A small network was shown many inputs. Here are its activations along a few directions, one row for each input.
Each table varies a few parts of the input and shows all the possible inputs, shuffled.
A made-up example of a description, with smaller parts first: one of 4 places along a line, together with either a single point or one of 11 places around a ring or (one of 3 separate values, together with one of 8 places around a ring).
Shared parts are said once, and a part with two or three values counts as separate values.

Other details of the inputs vary at random and push rows far along two fixed directions, the same in every table; ignore that.

Table:
r1: [  1  -7   9  -8 -14  30  13  15 -17  13  14  23]
r2: [ 20   5 -22  21  -1   5 -26  21  14 -11 -21  13]
r3: [ 19 -26 -40  45 -14  -5 -17  38  35 -29  -2   2]
r4: [  6 -28  23  -3  -5   7 -14  14   6  10  29   5]
r5: [  6 -16  18  -1 -14  13  -8  12  -3   2  38 -10]
r6: [ 29  -9  14  -8 -16  12 -18   8 -28   2  -3   4]
r7: [  2   8  29 -32  -6  26  13  -1 -27  14  16  10]
r8: [ -9   1  12  -4 -10  28  11   6  -9  11  29  11]
r9: [ 15 -10  43 -33   3   6 -20   0 -19   8  10  -6]
r10: [  3 -36 -48  53 -22   6  -1  33  38 -17  11   7]
r11: [ 20 -23 -47  37 -29   9  10  32   9 -27 -16   8]
r12: [  5   9  11   1 -15  29  -1  16 -20  -4  30   1]
r13: [ 16  24  30 -20  -7  25   0  -7 -38  10  10   2]
r14: [-24  21 -16 -23  25 -17  26 -41  27  -7 -52   5]
r15: [-34  32 -19  -6  18 -12  37 -47  31 -13 -25 -12]
r16: [  4   6   2 -14   2  11  -1   3  -7  -5 -18  13]
r17: [ 20 -39 -46  32 -18  -2 -14  42  34 -18 -18  16]
r18: [ -3 -16 -36  27  11 -44 -18  37 -15  21 -12   6]
r19: [-12  38  -8  13  13  -8   2 -29  23 -14 -13 -19]
r20: [ -1 -17 -26  11  -7  14   4  22  13   0 -19  32]
r21: [  4   9  18   2  -6  23 -14  18  -7  -3  36  -4]
r22: [-10   0  18  -2  -1  23  -4   9   3  11  37   8]
r23: [-25  21 -12   0  13 -21  34 -54  22 -22 -28 -29]
r24: [ 13  10  39 -10  -5  10 -17 -12 -22   4  34 -24]
r25: [-10  -1  -4  -7  14 -39  -1   9 -45  33 -10   2]
r26: [-12   2  19  -9  14   4  -6  -3  17   9  15  12]
r27: [-25  14 -29  11  16 -52  28 -13 -25  19 -27  -8]
r28: [-32  17 -26  20  29 -55  10 -14  -6  16  -3 -26]
r29: [-23  -6  -6 -12  26 -30  17 -42  40  -3 -45  -4]
r30: [  8 -23 -18  18  -7  -8 -11  18  31 -13   5   2]
r31: [ -7  25 -12  -1  10 -22  29 -55   9 -17 -48 -20]
r32: [  0  -2   7   6  -3   1  -2  -5   7 -13  16 -22]
r33: [-10 -11  12  -6  -9  10  17 -17  -5   7  18  -6]
r34: [  3  -8  10 -20 -11   6  21 -11 -12   1   0  -2]
r35: [  3  31  19  -5  -5  18  -1 -13 -22   0  17  -9]
r36: [ -8  23  -4   2  27 -36   2 -52  34 -19 -34 -27]
r37: [ -5  -6   1  -2 -13   6  16 -10   0  -5  12 -11]
r38: [ 10  20   8   5  11   1 -23  -2   8  -6   4  -2]
r39: [-5  7 18 -8 -3 20 -7 10  0  5 36  0]
r40: [  5  -3  21 -25   4  14 -18  14  -3  11   8  16]
r41: [ 32 -13 -71  59 -30  14 -21  57  17 -27 -30  33]
r42: [-35  19 -23  10  48 -73   9 -28   8  15 -25 -23]
r43: [  3 -16  35 -28 -12  18  17  -8 -29  19  18   4]
r44: [ 19  -1  10  -5   3  -7 -20  -7   0  -3 -16  -7]
r45: [  6  15  34 -29  -6  27   7   0 -35   7  14   4]
r46: [ 14 -24 -62  57 -19   7 -20  63  49 -25   1  28]
r47: [  6 -15  13 -26  -4   3   4  -8 -10   5 -10   4]
r48: [  7 -27  20 -21  -9  12   1   3 -15  15   1  14]
r49: [ 19 -18  16 -16 -14  13 -10  13 -23   0   0   5]
r50: [-32  14  -5 -16  34 -22  16 -39  42   1 -46   7]
r51: [  9  13  24  -6 -11   9   1 -21 -25  -1  17 -21]
r52: [  5  11  40 -22  12  13 -20   3  -8   4  28  -2]
r53: [-12   2  -2  11   1 -23   3  18 -51  31  29 -12]
r54: [  4   6   8 -12  11   4 -14   6   7  -4 -12   7]
Description of these inputs: one of 6 places around a ring, together with either a single point or (one of 2 separate values, together with one of 4 places along a line).
Changing only the place on the ring of 6 turns r14 into r15. The same change can be made to r25. Which row results? -> r53
Changing only the place on the ring of 6 turns r41 into r35. The same change can be made to r20. Which row results? -> r8
Change only the place on the ring of 6 in r36. List by row number the other rows that result. -> r6, r24, r31, r44, r51
Which other rows agree with r44 in the place on the ring of 6? List them by row number. -> r2, r9, r17, r18, r29, r40, r50, r54
Which other rows agree with r30 in the place on the ring of 6? List them by row number. -> r3, r4, r26, r36, r38, r42, r46, r52
Change only the choice among 2 separate values in r11. List by row number the other rows that result. -> r45

Table:
r55: [ -4   8 -56  37  -5 -13  12  -1  31 -28 -31  -4]
r56: [-41  31  22 -30  40 -39  23 -59   0  21 -15 -22]
r57: [-22   2 -48  20  14 -19  23 -26  61 -28 -54   2]
r58: [ 12  -9  27  -8 -17  32  -9  25 -20   9  42  10]
r59: [-19  40  37 -35  26 -11  16 -56  -2   2 -10 -21]
r60: [  5   7  44 -38   2  18  -1  -9 -25  14  10   8]
r61: [  8 -34 -63  60 -21 -11  -8  59  19 -12   4  13]
r62: [ 12 -27 -72  61 -34  14   1  54  28 -25   0  19]
r63: [ -8  -1 -13   9   5  -3   6 -14  41 -16 -11  -2]
r64: [ 18  -5  20   2 -18  31 -14  30 -21   3  45   5]
r65: [-12  31  40 -42  24  -6  13 -48  -9   6 -15 -12]
r66: [ -1  -1  40 -33  -3  16  11 -14 -33  19  16   0]
r67: [ 26 -39 -37  38 -30  25 -19  56  31 -17   5  27]
r68: [-13  18  42 -50  16  -5  21 -52 -26  16 -14  -9]
r69: [ 33 -26  20  13 -34  47 -36  59 -24   3  63  13]
r70: [  8 -13 -40  41  -7 -20 -11  33   6  -8  -4  -1]
r71: [ -3 -29 -87  63  -7 -29   7  38  43 -22 -38  14]
r72: [ 31 -31  16   2 -35  48 -21  63 -29  10  47  29]
r73: [  7   4   7   3  -3  10 -12   3   5  -9   6  -4]
r74: [  5  13  40 -23  -4  11   0 -16 -38  13  22 -12]
r75: [-20  20 -21  11  11 -20  29 -40  18 -15 -23 -18]
r76: [-22   5 -35   6  25 -47  19 -27  25  -7 -54  -7]
r77: [ 19 -13 -21  21 -11   7 -16  20  26 -18 -13  10]
r78: [-27  19 -31  20  25 -40  12 -24  20  -1 -21 -15]
r79: [-26   3 -54  27  20 -41  20 -12  36  -5 -48   3]
r80: [ 20 -14  22 -19 -21  30 -12  28 -36  13  24  16]
r81: [ 11  -1   7  -3  -1  12 -12   4   3  -6  -5   4]
r82: [ 31 -22  56 -34 -18  39 -33  27 -32  18  42  17]
r83: [-19  29  42 -36  28 -10   9 -61  16   1   0 -27]
r84: [ 11 -11 -31  29  -4 -13 -17  35  -7   5  -7  12]
r85: [-24  14 -22  11  24 -42  15 -28  18  -5 -19 -23]
r86: [-26  28 -16   4  32 -44  11 -36  11   3 -30 -19]
r87: [-19  31  48 -42  17   0  15 -49 -21  13  16 -25]
r88: [ 16 -16  29  -6 -26  33  -5  27 -39  16  47   6]
r89: [ -7  25  49 -48  16  -3  15 -50 -34  17  -6 -17]
r90: [ 24  -8  23 -13 -20  29 -16  28 -38  11  26   8]
r91: [ 14 -19 -29  26  -6 -14 -15  35  -6  -1  -6   6]
r92: [ 11 -15  30  -9 -15  33 -17  23 -13   7  42   7]
r93: [ 18 -19  26 -13 -11  12 -27  41 -48  32  32  18]
r94: [-19  19  49 -54  17   4  20 -46 -20  19   1 -11]
r95: [-16  10 -20  -5  18 -16  15 -35  39 -19 -48   1]
r96: [  8  -4 -40  37  -6  -4  -9  10  45 -29 -20   1]
What do these inputs look like to the network? -> one of 6 places around a ring, together with either one of 2 separate values or one of 5 places along a line
Changing only the place on the ring of 6 turns r85 into r76. The same change can be made to r87. Which row results? -> r80
Which other rows agree with r84 in the place on the ring of 6? List them by row number. -> r65, r77, r81, r89, r90, r91
Change only the choice among 2 separate values in r71. List by row number the other rows that result. -> r79
Which other rows agree with r59 in the place on the ring of 6? List them by row number. -> r55, r70, r73, r74, r86, r96

Table:
r97: [-15  25  41 -37  16   3  14 -44  -7   1   2 -20]
r98: [ 14   0   9   6  -7   2 -16  21 -22   1  23  -8]
r99: [ -9   6 -37   8   4 -13  24 -14  21 -14 -46   7]
r100: [  9  -9 -32  19  -1 -18  -7  19  -2  -3 -22   4]
r101: [-12  16  38 -47  17  -4  15 -40 -14  13 -16  -9]
r102: [  3   3 -32  29  -2 -16  -5   6  12 -12 -10  -9]
r103: [  2 -15  -3  15  -8  -1  -3  14  -6   8  22  -2]
r104: [-18  24  35 -45  19  -7  24 -54 -14  11 -19  -8]
r105: [  3   3  44 -24  -2  19  -3 -16 -18  12  20  -4]
r106: [ 20  -2  42 -19 -22  40 -10  24 -42  10  48   4]
r107: [-19  19   4   0  21 -19   9 -25   5  10  -7  -8]
r108: [ 16 -10   8   0  -6  -3 -17  21 -28  12  10   3]
r109: [  3 -11 -30  11  -1  -2   3  11  20 -14 -26  11]
r110: [-12  -3 -70  46   6 -29   8  15  34 -15 -41  12]
r111: [  2   3   5   6  -4   8 -14  21 -17  12  29   2]
r112: [ 17 -18 -29  31 -23  21 -15  37  17 -18  12  11]
r113: [ 20  -8  42 -18 -22  40 -20  21 -34  12  47   2]
r114: [ 19 -25 -29  26 -25  17  -8  40   4 -10  -4  20]
r115: [-10   7   9 -20  15 -10   6 -26  19  -3 -22  -1]
r116: [-11  -4   4  -4   6 -15   8 -10  -5  10   4  -7]
r117: [ -5   3 -70  47 -13  -6  18   2  46 -34 -35   5]
r118: [ 20 -22 -22  33 -20  19 -19  37  24 -13  10  17]
r119: [-13 -15 -69  44   0 -33  16  10  36 -19 -37   4]
r120: [ 19 -21  -4  10 -17  14 -23  59 -33  19  26  22]
r121: [-16  -2 -69  49   3 -30  21   4  45 -29 -28  -9]
r122: [ 20 -34  -5  10 -23  11 -16  56 -31  15  31  15]
r123: [-22  24  35 -32  28 -17   7 -36 -18  25   1 -11]
r124: [ 18 -17 -21  27 -22  23 -14  41  11 -19  17  10]
r125: [ 19 -17 -31  37 -29  23  -4  33   7 -11   7  19]
r126: [-11  18  11 -14  15  -4   6 -26  23 -13  -7 -12]
r127: [  1  -1 -25  20  -4   3  -4   6  37 -21  -8   2]
r128: [ -9   9  11 -15  15  -8   5 -28  23  -3 -18  -3]
r129: [-13  16  43 -42  20  -1   8 -44  -5  10  -4 -11]
r130: [-27  23  34 -35  24 -21  18 -51  -9  14   8 -29]
r131: [-18  24   1  -4  27 -35  12 -50  11   0 -28 -22]
r132: [-27  24   2 -18  26 -22  28 -62  26  -7 -44 -15]
r133: [-22  20   6 -13  24 -15  18 -55  30  -9 -28 -14]
r134: [ -8   8   8 -24  17 -10   6 -22  15  -2 -25  -1]
r135: [ 12   2  62 -43  -9  32  -6  -4 -50  27  37   4]
r136: [ 22 -18  44 -26 -15  32 -22  26 -36  17  36  14]
r137: [ 24 -11  41 -14 -11  14 -28  26 -51  26  40   2]
r138: [ 16 -11  -1  20 -19  19 -23  55 -24   7  44  11]
What do these inputs look like to the network? -> one of 6 places along a line, together with either one of 3 separate values or one of 4 places along a line
Changing only the place on the line of 6 turns r109 into r112. The same change can be made to r99. Which row results? -> r117
A walk changes only the place on the line of 4. It starts at r118 and steps to r133. List the rest of the walk in order. -> r105, r125
Change only the place on the line of 4 in r106. List by row number the other rows that result. -> r97, r124, r126
Change only the choice among 3 separate values in r107. List by row number the other rows that result. -> r103, r131
A walk changes only the place on the line of 6. It starts at r138 and steps to r111. List the rest of the walk in order. -> r107, r123, r110, r120
